Each row below holds a small network's activations on one input, seen along a few directions.
In each table, some parts of the input vary, and every possible input appears once, in random order.
A made-up example of a description, with smaller parts first: one of 4 places along a line, together with either a single point or one of 11 places along a line or (one of 3 separate values, together with one of 5 places around a ring).
Shared parts are said once, and a part with two or three values counts as separate values.

Other details of the inputs shift rows strongly along three fixed directions, in all tables alike. That doesn't count.

Rows:
R1: [-12 -32  26  17  -9  -8   5 -17  18  40  -9 -21   8]
R2: [ 16  25 -26   5  19 -16  -1   7   8 -22   3   4   5]
R3: [ -9   3   4   6   1 -13  12 -10 -14   3   1  13 -16]
R4: [ -9   0   5 -18 -10  30 -11   5 -25 -26   5  10 -14]
R5: [ -5 -27  17  16  -4  -1  -4  -9  21  38 -11 -25  16]
R6: [ -6 -14  17  -7  -5  40 -20  -4   3   9 -14 -44   0]
R7: [-14   1   5 -23 -13  35  -5  -1 -10 -25   6  20   0]
R8: [  8  24 -29   1  14 -12   3  21  20 -11   9   9   4]
R9: [ 13  24 -31   9  18 -13  -3  14   5 -17  -3   6   5]
R10: [-17 -10  14   3  -9 -15  20 -16  -9   7   8  31  -3]
R11: [  2  -6   2   1  -2 -13  10 -13 -18   2   6  17  -8]
R12: [ 13  25 -22  -8  11 -20  -1  16  18 -16   1  10  11]
R13: [ 15  24 -28   3  10  -9  -1  22  14  -7  11  13  11]
R14: [ -2  -4   0   6  -5 -12   7  -8 -20   5   5  17  -9]
R15: [ -4  -4  14   5  -4 -14  18 -20 -25   9   5  24 -13]
R16: [ 11  14 -23   1  14 -22   2   2   0 -13   8  10  -3]
R17: [ -4 -10  13 -18 -11  40 -24  12  20   4 -19 -45  14]
R18: [ 25   4 -10   8   8 -10 -21  16  38  20 -14 -39  29]
R19: [-11 -13  11   8  -3 -16  15  -8 -25   9   3  24 -17]
R20: [-20  -2  20 -46 -18  89 -30  -1 -13 -41  -4 -36 -12]
R21: [  1 -26  19  17  -8  -1  -7 -11  19  38  -8 -24  18]
R22: [ 13  19 -35   2  18 -15  -7  14   4 -13   1   6   1]
R23: [ -2  11  -2 -19  -5  37  -8   2 -15 -36   1   2  -4]
R24: [-15  -5  13  12  -6 -16  23 -15 -21   3   0  19 -15]
R25: [  0 -25  25   8  -6  -9   7 -17 -14  19   1   1  -8]
R26: [  3 -29  30  14 -11  -2  11 -13  14  44   0 -22  10]
R27: [-13  -6  15   3 -10 -12  28  -9 -10  11  14  26  -8]
R28: [-18  -5  16   0 -14 -21  23  -5 -11   9  -2  26  -9]
R29: [ -5  13  -4 -15  -8  37 -11   6 -18 -33  -1   2  -5]
R30: [ 18  24 -23  -8  10 -18  -3  17  15 -13   0  14  14]
R31: [-19   5   2 -20 -13  37   3  12 -12 -19   7  14  -8]
R32: [ -7  -3  12   9  -7 -14  15 -15 -27  12   3  24 -13]
R33: [ 12  18 -28   2  21 -18  -8  16   9 -19   4   4  -4]
R34: [ 27  -5 -10  11  23 -12 -23   7  35  11  -5 -47  15]
R35: [ 15  -8 -11  15  14 -14 -13   1  27  20  -9 -42   9]
Description of these inputs: one of 5 places around a ring, together with either one of 3 separate values or one of 4 places along a line.
Q: Changing only the place on the ring of 5 turns R22 into R14. The same change can be made to R9. Which row results?
A: R29
Q: Change only the choice among 3 separate values in R27. List by row number the other rows that result.
A: R10, R12
Q: Change only the place on the line of 4 in R25. List by row number the other rows that result.
A: R11, R15, R23
Q: List by row number the other rows that have the place on the ring of 5 in common with R35.
A: R1, R3, R8, R24, R28, R33

Rows:
R36: [-23 -35  50  37 -39  29  13  -4 -13  60 -20 -24   2]
R37: [ 89  45 -40  10  40  21 -61  26  66 -10  -7 -83  50]
R38: [-21  51 -48  -5  17  14  -1  13 -59 -62  -5  71 -26]
R39: [-34 -63  42  21 -22  14  -3   3   5  55  -1 -18  -1]
R40: [ 11 -34  64  -4 -27  14  15 -39 -18  54   9 -36  -1]
R41: [ 61   0 -52   7  53   5 -71  35  62 -24   1 -92  27]
R42: [-28  28 -21 -24  13  -2  30 -15 -13 -84  27  33 -35]
R43: [-57  -8   3 -47 -28  99 -44  -2 -56 -53 -11   3 -43]
R44: [ 26  21 -29  41  11 -71  33  -7  -6  25   9  85  35]
R45: [ 25   4 -28  29  33 -89  51 -10 -15   7  26  45 -28]
R46: [  0 -35  79 -25 -27 -18   2 -39   3  29 -32 -31  10]
R47: [ 34  25 -60  43  63 -79   8  29  46  31   0 -17  -6]
R48: [-43 -41  64  -8 -43  -9  11  -3   7  45 -50 -25   7]
R49: [-19 -42  76 -21 -48  -8  12 -17  14  42 -35 -16  25]
R50: [-13 -48  69 -12 -28 -22   8 -35 -14  19 -43 -47  -9]
R51: [-29  25 -27  41  38 -93  55 -16  14   3  13  43 -31]
R52: [-18 -31  51  40 -20  21   6 -20 -29  52 -25 -41 -24]
R53: [-10 -64  54   8 -27  16  -1 -11  12  51  14  -9  16]
R54: [ -1 -54  46  27 -15  15   1 -51 -36  33 -22 -37   1]
R55: [ -8 -10  11  36   7 -79  59 -27  52  44  22  27  21]
R56: [ 80  33 -49   4  50  21 -70  12  64 -11 -16 -74  65]
R57: [-53 -12  13 -44 -13  96 -36  20 -45 -60   7  -1 -47]
R58: [ 35  33 -20  46   2 -71  42   8  -5  26  18  76  20]
R59: [ 25  28 -21  23  -2 -76  52  10  -6  36  30  69  15]
R60: [  5  27 -17 -37  12   6  -4   7 -38 -70  47  84 -22]
R61: [-10 -57  40   6 -38  16 -11 -31   4  57  -3  -6  23]
R62: [-12 -16 -22  49  -2 -76  19  -7  -5  57  -2  56   5]
R63: [-23  57 -46 -24 -13  14  23  47 -39 -43  21  72 -19]
R64: [ 76  31 -49  23  39  17 -56  30  48 -20 -18 -99  32]
R65: [-57  49 -40 -24   3   6  35  23   4 -72  24  72 -22]
R66: [  47   45  -65    9   46   12  -54   53   59    5  -19 -104   21]
R67: [  6 -53  47   2 -20   8 -19 -55 -10  46  -1 -19   6]
R68: [ 18  10 -21  19  13 -75  55   8  14  29  34  76   5]
R69: [-20 -39  64  -3  -8   4  25 -60  29  24  13 -38  -1]
R70: [-59  -7  14 -59 -36 111  -1  31 -24 -44   8   9 -31]
R71: [  8  50 -40 -29   2   1  20  15 -61 -70  28  50 -35]
R72: [-62  10  35 -73 -35  72 -23  14 -43 -69 -42  -8 -39]
R73: [ 76  26 -45 -17  54  14 -50  29  87  -8   8 -84  37]
R74: [-23  32 -37 -44 -12 124 -56  45  -6 -72 -20 -12  19]
R75: [  1  17 -43 -19   4   0 -16  -8 -49 -63  14  50 -25]
Q: Changing only one part turns R44 into R56. The same change can be made to R59. Which row results?
A: R40
Q: What do these inputs look like to the network?
A: one of 5 places around a ring, together with either one of 2 separate values or one of 6 places around a ring
Q: Change only the place on the ring of 6 in R45. List by row number the other rows that result.
A: R41, R54, R64, R71, R75
Q: Change only the choice among 2 separate values in R50. List by row number the other rows that result.
A: R42
